Each row below holds a small network's activations on one input, seen along a few directions.
Each table varies a few parts of the input and shows all the possible inputs, shuffled.
Descriptions start from the smaller parts, as in this example, which fits no table here: one of 6 places along a line, together with either a single point or (one of 2 separate values, together with one of 5 places around a ring) or one of 11 places along a line.
Shared parts are said once, and a part with two or three values counts as separate values.

Other details of the inputs shift rows strongly along two fixed directions, in all tables alike. That doesn't count.

Rows:
r1: -148 -287 -225 70 -402 280 138 53 -155 184 -137 -146 -37 -110 -98
r2: 123 177 306 -261 109 120 143 379 -168 -70 77 258 -475 208 57
r3: -106 155 163 275 274 86 17 -151 118 -113 193 -70 -29 216 99
r4: -26 -287 -462 26 -259 -101 161 -132 78 42 -256 -175 458 -312 -441
r5: 357 260 144 -328 239 -687 -130 237 358 -234 -77 376 129 -208 -124
r6: 41 93 202 -114 190 49 -106 280 -41 -153 120 265 -342 201 413
r7: -108 -331 -318 72 -411 -114 -97 -56 -26 72 -284 -151 249 -323 50
r8: -151 -162 17 260 -612 -94 -73 -182 -48 315 -268 -286 167 -332 -252
r9: 196 400 409 30 328 -288 -83 64 245 -148 129 172 -79 66 -137
r10: -128 63 68 -73 298 347 300 66 19 -92 308 205 -270 439 256
r11: -483 -192 -75 480 -133 408 125 -435 73 170 203 -258 108 247 260
r12: 109 365 332 101 490 -140 -60 9 115 -271 195 112 -85 217 -40
r13: -489 -308 -278 233 -14 398 154 -282 96 41 238 -15 88 316 623
r14: -63 130 318 241 -25 172 -91 32 -100 62 88 -52 -274 129 87
r15: -15 149 83 -74 522 -36 16 95 149 -320 262 269 -146 328 445
r16: -3 -321 -337 -10 -533 -45 86 40 -117 164 -380 -231 205 -430 -410
r17: 78 -105 -81 222 -514 -378 -181 -107 -43 129 -431 -329 350 -555 -568
r18: 425 302 174 -372 221 -485 71 327 243 -179 -76 323 -10 -168 -433
r19: -203 -206 -291 100 45 339 270 -105 9 -15 88 -83 75 163 61
r20: 229 246 119 -444 458 474 34 25 -308 142 366 92 -377 424 122
r21: 392 249 74 -333 322 -739 -147 229 270 -357 -130 323 196 -222 -209
r22: 543 449 504 -202 -11 -808 -278 329 76 -133 -311 120 -69 -449 -617
r23: -14 -197 -338 -191 -88 214 -172 -350 -127 343 42 -195 248 -62 204
r24: -390 -328 -270 261 -24 526 18 -93 -233 -63 121 -112 -103 289 596
r25: -154 18 202 -61 150 260 -13 176 -124 -98 217 238 -415 382 634
r26: -106 -285 -298 76 -289 232 122 42 -235 52 -185 -188 41 -124 -180
r27: 98 -50 -142 16 -331 11 -223 -489 -119 531 -114 -462 397 -327 -400
Description of these inputs: one of 3 separate values, together with either a single point or (one of 2 separate values, together with one of 4 places along a line).
Q: The inputs of r26 and r17 match in every part but the choice among 3 separate values. If r10 is changed in the same way as r26 into r17, which row does it become?
A: r11
Q: Change only the choice among 2 separate values in r24. List by row number the other rows that result.
A: r21
Q: Change only the choice among 3 separate values in r3. List by row number the other rows that result.
A: r15, r19

Rows:
r28: -5 221 364 131 230 -1 6 309 -16 -318 99 225 -389 237 187
r29: -410 -194 -142 443 -157 448 227 -372 42 201 143 -292 111 167 21
r30: -633 -565 -627 387 -60 314 183 -306 228 -127 123 -41 351 213 733
r31: -221 -329 -325 118 -228 586 54 -125 -416 206 -14 -320 -71 72 115
r32: 420 -107 -240 -421 -566 -520 -241 8 -84 366 -514 -170 388 -769 -676
r33: 161 178 256 -278 206 241 196 374 -196 -58 130 218 -511 259 -9
r34: 261 131 -67 -528 513 -205 133 347 147 -376 121 494 -95 164 167
r35: 336 -174 -246 -227 -648 -521 10 220 -45 151 -632 -155 345 -777 -947
r36: 333 479 431 -192 461 -194 -237 -8 50 -33 209 136 -156 143 1
r37: 130 286 437 -68 157 -261 19 349 110 -232 27 307 -334 76 37
r38: 108 143 224 -70 75 -148 -256 66 -16 -4 24 88 -128 -12 221
r39: 201 203 256 -392 194 206 34 247 -227 63 172 222 -448 252 107
r40: -405 -305 -182 457 -212 358 -69 -219 -165 28 -7 -283 33 93 376
r41: -385 -222 -192 342 -213 452 72 -516 -11 354 157 -337 211 139 142
r42: 155 -129 -456 -117 -130 -841 -20 -224 576 -95 -332 -1 879 -587 -514
r43: -375 -192 -175 537 -103 447 159 -328 -28 78 108 -337 131 160 -12
r44: 31 115 255 -64 -43 -176 -107 99 58 11 13 153 -127 3 149
r45: 297 464 429 -57 523 -187 -163 78 -7 -213 173 94 -189 166 -98
Q: Describe the family of inputs behind these rows.
A: one of 3 separate values, together with either a single point or one of 5 places around a ring
Q: The inputs of r35 and r28 match in every part but the choice among 3 separate values. If r31 is changed in the same way as r35 into r28, which row does it become?
A: r40
Q: Change only the choice among 3 separate values in r33. List by row number the other rows that result.
A: r29, r37

Rows:
r46: 236 94 -65 -344 348 -429 18 195 236 -327 -4 327 108 -102 13
r47: -89 -19 13 -32 71 343 -37 -97 -70 119 214 -8 -107 260 396
r48: -13 -245 -326 -17 -541 -118 20 -217 -59 363 -287 -313 347 -472 -543
r49: 572 369 312 -427 -59 -721 -35 291 247 -40 -303 224 106 -462 -735
r50: -446 -345 -441 249 99 303 215 -239 186 -137 171 -88 254 238 370
r51: 241 -247 -547 -300 -287 -548 -100 -151 213 90 -384 -62 726 -574 -472
r52: -175 -55 44 5 236 670 73 17 -378 -36 284 -14 -403 537 480
r53: -274 -22 80 360 174 263 -24 -17 24 -167 192 -19 -188 318 406
r54: 17 -106 -167 66 -207 -61 -226 -88 -38 115 -178 -171 226 -243 -93
r55: -98 -311 -292 -38 -411 48 126 2 3 187 -219 -93 143 -257 -51
r56: 160 -62 -115 -82 -362 -384 -116 -207 157 327 -258 -228 402 -489 -436
r57: 214 537 631 -118 600 -126 -52 214 80 -240 351 416 -400 376 146
r58: -238 -249 -239 158 -308 39 -9 -174 17 119 -63 -74 144 -116 165
r59: 151 446 483 -93 587 62 -79 83 -117 -152 307 140 -418 396 237
r60: -333 -89 32 386 36 395 54 -300 -77 26 174 -181 -6 297 297
r61: -348 -363 -247 214 -190 447 166 -64 -240 47 -1 -156 -77 128 327
r62: 117 -278 -324 -228 -544 -134 -31 -73 -23 326 -367 -188 342 -458 -399
r63: 509 307 283 -376 -17 -945 -236 306 170 -218 -369 252 103 -521 -419
r64: 208 386 483 -196 466 -156 57 469 -41 -395 149 362 -480 316 105
r65: -288 -208 -194 127 -108 641 187 -249 -163 297 178 -283 -108 229 188
r66: 297 249 251 -185 -49 -780 -158 214 278 -146 -202 247 107 -324 -366
r67: -93 -53 -306 10 287 189 125 -259 75 11 197 -60 181 201 139
r68: -34 -65 -88 77 -211 -94 -68 -237 11 264 -38 -181 225 -196 -182
r69: 247 -155 -225 -128 -402 -284 -156 74 -85 141 -397 -162 284 -500 -511
r70: 88 320 405 -183 459 113 138 394 52 -241 267 387 -535 451 276
r71: -314 -156 -43 326 -88 407 103 -330 65 181 184 -170 75 214 261
r72: -258 -413 -404 58 -436 381 45 -208 -221 318 -96 -236 169 -76 -5
r73: 252 489 511 -229 472 -35 64 319 -20 -220 249 409 -457 315 -46
r74: -275 -55 64 125 206 494 95 -48 -40 -36 339 87 -337 453 708
r75: 261 174 196 -328 92 -326 6 376 -15 -131 -79 343 -218 -108 -125
r76: 12 -29 -86 178 -137 -93 -158 -185 10 167 -118 -269 206 -248 -232
r77: -220 -195 -199 277 -89 549 66 -190 -240 152 108 -346 -92 142 63
r78: 57 -230 -314 202 -608 -254 -20 -139 56 179 -436 -319 494 -599 -672
r79: 458 618 650 -328 564 -286 -6 419 -29 -369 127 402 -458 220 -182
r80: 473 151 132 -294 -59 -653 -131 439 56 -180 -354 210 -3 -469 -466
r81: 19 -104 -138 -7 -256 22 30 -148 -165 172 -165 -296 116 -207 -328
r82: -274 -9 72 138 282 618 -37 -121 -273 -27 353 -40 -301 552 657
r83: -315 -268 -222 493 -292 236 -30 -360 30 155 -73 -343 301 -98 -17
r84: -426 -272 -208 282 -200 429 218 -67 -76 84 83 -76 -65 213 235
r85: -268 -151 -121 129 -34 438 -44 -200 -158 165 212 -73 -42 260 402
r86: -180 -174 -116 236 -307 -215 -32 -155 99 -7 -211 -183 270 -190 -53
r87: 91 271 356 11 451 103 44 411 -41 -349 231 280 -494 387 220
r88: -449 -265 -157 354 -156 406 121 -248 90 100 160 -159 23 262 444
r89: 288 276 277 -148 222 -433 -200 304 91 -265 -76 237 -152 -161 -23
r90: 441 504 307 -378 708 -522 13 245 324 -421 146 466 -12 104 -180
Q: The inputs of r70 and r55 match in every part but one. If r66 is changed in the same way as r70 into r55, which row does it become?
A: r58
Q: The inputs of r49 and r65 match in every part but one. If r83 is changed in the same way as r49 into r65, which row does it become?
A: r76
Q: Describe the family of inputs behind these rows.
A: one of 5 places around a ring, together with either a single point or (one of 2 separate values, together with one of 4 places along a line)
Q: Start at r75 and move only the place on the ring of 5, one step at a time. The first step leads to r72. Which rows follow, in order?
A: r48, r73, r84
Q: Change only the choice among 2 separate values in r57. List by row number the other rows that result.
A: r73
Q: Change only the place on the ring of 5 in r52. List by row number the other rows that result.
A: r61, r64, r79, r81
